These are the activations of a small neural network, seen along a few directions. Each row is one input.
Each table varies a few parts of the input and shows all the possible inputs, shuffled.
Descriptions start from the smaller parts, as in this example, which fits no table here: one of 3 separate values, together with either a single point or one of 11 places around a ring or (one of 4 places along a line, together with one of 5 places around a ring).
Shared parts are said once, and a part with two or three values counts as separate values.

Other details of the inputs vary at random and push rows far along two fixed directions, the same in every table; ignore that.
These rows show it; all are for the same input, with only those details redrawn:
[ 28.0  30.4   3.3  -7.8  14.6   8.5  -9.6  15.7 -36.3  36.5 -39.2   6.9
   9.1]
[ -7.0 -34.4  13.5 -24.4  -1.3 -12.7   0.6  47.0 -32.0  -8.2 -39.2 -14.1
  21.7]
[  5.7  33.6 -19.2  22.8   8.7  18.8   9.9 -29.7  26.5  13.1  11.8  21.2
 -16.9]
[  5.8  33.5 -19.1  22.8   8.5  19.0  10.0 -29.8  26.5  12.9  11.4  21.5
 -17.0]
[ 28.0  30.5   3.5  -7.8  14.7   8.3  -9.8  16.0 -36.6  36.8 -39.3   6.3
   9.3]
[ -6.8 -34.2  13.5 -24.5  -1.1 -12.7   0.4  47.2 -32.5  -7.9 -39.4 -14.0
  21.8]
[-29.7 -31.4  -9.4   6.6  -7.4  -2.2  20.6   0.6  31.9 -32.3  12.6   0.7
  -4.8]
[-29.8 -31.4  -9.5   6.5  -7.5  -2.2  20.5   0.5  31.8 -32.4  12.9   1.2
  -5.0]

A family of inputs:
R1: [-24.2 -24.1  11.3 -20.1 -34.8 -46.4  31.9 -51.9  14.8 -33.4  12.4 -30.1
 -17.7]
R2: [ 31.8  28.7   8.7   7.3  12.8   6.7   9.9   7.7 -14.9  25.8 -14.6  17.8
 -14.1]
R3: [-20.9 -37.6   1.3  -6.5 -12.7  -4.1   5.2  25.1 -19.2 -10.2 -15.1 -15.5
  19.6]
R4: [ 25.2  24.6  -8.1   4.1   7.0  18.7 -29.0  -0.3 -16.4  30.7  -2.0  -2.0
   2.6]
R5: [-30.9 -31.2   4.3   4.1 -11.1  -2.6  -9.0  -2.5  33.2 -29.1  43.5  -4.0
   6.5]
R6: [ 15.2  35.2 -17.3  27.1   1.1  16.5  18.9 -24.4  21.9   9.7  23.2  25.0
 -17.6]
R7: [-37.4 -29.1  -3.2   9.0   1.1   0.9 -17.6 -14.2  25.8 -34.8  42.8  -9.1
  11.4]
R8: [ -6.4  37.1  -6.0  25.6   1.7  16.1   3.9 -38.7  20.1  21.6  29.9  23.9
  -1.6]
R9: [ 22.8  40.3   0.4  -5.6 -16.4 -24.9  -5.1 -77.6  19.7   8.7  25.6 -15.0
 -36.6]
R10: [ -6.9 -34.3  13.7 -24.5  -1.2 -12.7   0.5  47.2 -32.3  -8.1 -39.5 -14.3
  21.8]
R11: [ 40.3  30.4  -1.7   1.0   8.0  11.1 -19.1  12.7 -13.7  21.0   1.6   7.2
  -5.5]
R12: [-49.6 -27.2  -3.0  13.0  -2.2  -2.5   5.9 -17.8  16.9 -30.2  29.5  -3.0
  16.1]
R13: [ 39.0  28.0   3.7 -13.2  17.7  10.7 -33.9  21.8 -29.8  32.2 -26.6  -0.5
   3.8]
R14: [  7.5 -37.4  19.3 -15.5  -0.1 -12.1  -5.3  45.2  -5.4 -22.2  -2.4 -10.2
  -7.0]
Question: Changing only one part turns R14 into R2. The same change can be made to R5. Which row results?
Answer: R8
Question: What is each input in this table made of?
Answer: one of 2 separate values, together with either a single point or one of 6 places along a line

A family of inputs:
R15: [ 34.3  45.7  19.3   1.7  20.2  -0.8  -4.4 -12.7 -35.7  40.1 -12.1  12.1
  -9.7]
R16: [-57.3 -48.9 -25.1  18.9 -29.7 -13.0  51.1 -36.0  58.8 -61.4  35.5  -4.5
 -15.6]
R17: [ 39.7  14.4   4.6 -15.7   3.5   5.8 -37.6  19.5 -56.6  32.1 -27.4 -16.3
  15.8]
R18: [-17.5  20.9 -14.1  19.0   4.8   8.9  10.2 -48.6  45.0   3.6  15.9  15.1
 -22.3]
R19: [ 47.0  45.9   0.2  -0.3  21.6   6.3 -14.9 -17.0 -23.2  35.9 -22.2   0.0
 -20.8]
R20: [ 32.3  53.8  -9.2  12.3  12.5  16.5  -8.2 -38.3  25.6  27.5   5.5  12.3
 -36.8]
R21: [ 37.5  58.5  17.7  -5.6  18.2   4.2 -22.8  -7.4 -24.6  43.4  -7.7  16.3
   6.0]
R22: [-46.0 -27.0 -14.8  39.5 -22.6   4.2  22.5 -48.0  68.1 -49.1  89.3   7.4
 -16.7]
R23: [ 24.9  58.3   4.2  16.6  17.2   9.0  -7.6 -35.1  -3.5  21.2  22.0  19.2
  -8.9]
R24: [ 12.0  45.9 -28.3  33.2  35.2  59.8  -0.1   6.0   7.5  35.7  -7.6  43.0
   6.1]
R25: [-28.1 -20.7 -31.8  23.6 -30.3  -0.7  42.5 -46.3  95.8 -49.7  57.0   3.3
 -44.1]
R26: [ 33.6  45.8 -33.7  35.8  31.5  51.6 -13.0  18.7  13.2  33.6  -0.2  42.7
 -14.7]
R27: [-64.3 -47.3 -17.4   6.9 -11.0 -11.8  17.7 -27.8  72.0 -58.3  43.7  -3.3
  -4.6]
R28: [-49.4 -49.8  10.7   6.4 -16.5 -19.3  31.1 -14.4  60.9 -53.1  48.5   0.6
 -20.2]
R29: [-11.7  27.1 -17.0  26.3   9.7  10.3  13.1 -56.9  30.3   1.2  16.3  13.1
 -24.1]
R30: [-23.8 -53.3  22.9 -41.9   1.0 -31.0 -14.9  51.8 -56.6 -25.9 -48.8 -35.4
  43.8]
R31: [-21.4 -65.3  38.2 -35.5 -22.2 -28.4 -14.8  64.8 -41.3 -16.7 -13.8 -30.4
  40.7]
R32: [-66.0 -58.5 -15.4  10.9 -27.9  -3.4  11.0 -17.5  56.7 -50.7  43.9 -11.7
   6.2]
R33: [ 41.9  30.0  11.2 -26.4  12.1  -0.3 -37.8  19.8 -35.2  27.8 -37.7  -6.2
   8.0]
R34: [ 26.0  47.3 -10.8  45.2  32.4  44.2  -1.5  17.7   7.3  37.1   9.2  51.8
   0.1]
R35: [-34.6 -68.3  16.7 -30.7 -16.2 -21.5 -14.9  50.7 -52.4 -23.9 -31.6 -40.6
  46.5]
R36: [-23.5 -64.1  19.7 -45.5 -23.0 -34.5  14.1  57.4 -41.7 -18.3 -58.9 -33.1
  36.6]
R37: [-10.1 -62.9  36.6 -40.1 -23.6 -42.2  21.0  62.4 -59.8 -26.7 -37.8 -28.4
  26.8]
R38: [ 37.3  48.7  11.0  -5.3  -0.7  -3.1   8.4  -3.4 -25.0  48.8 -15.8  14.9
  -4.7]
R39: [ 44.9  49.8  -5.0  -3.2  20.9   7.8 -27.3 -12.8 -23.4  28.1 -13.4  -0.2
  -7.6]
R40: [ 40.8  42.3  -8.0  -0.5   3.9  19.2 -34.5  -9.8 -13.0  46.4  -3.4   1.2
  -2.9]
R41: [  1.4 -68.6  17.6 -45.8 -20.9 -37.9  11.5  63.1 -49.3 -28.9 -48.2 -42.8
  17.0]
Question: What is each input in this table made of?
Answer: one of 3 separate values, together with either a single point or (one of 2 separate values, together with one of 4 places along a line)
Question: Changing only the choice among 3 separate values turns R25 into R38. The same change can be made to R26. Which row results?
Answer: R34
Question: List by row number the other rows that have the choice among 3 separate values in common with R32.
Answer: R16, R18, R24, R27, R29, R30, R35, R36
Question: Which other rows does R20 become when the place on the line of 4 takes its other values? List them by row number.
Answer: R25, R33, R40
Question: Which other rows does R17 become when the choice among 2 separate values takes its other values? List them by row number.
Answer: R40
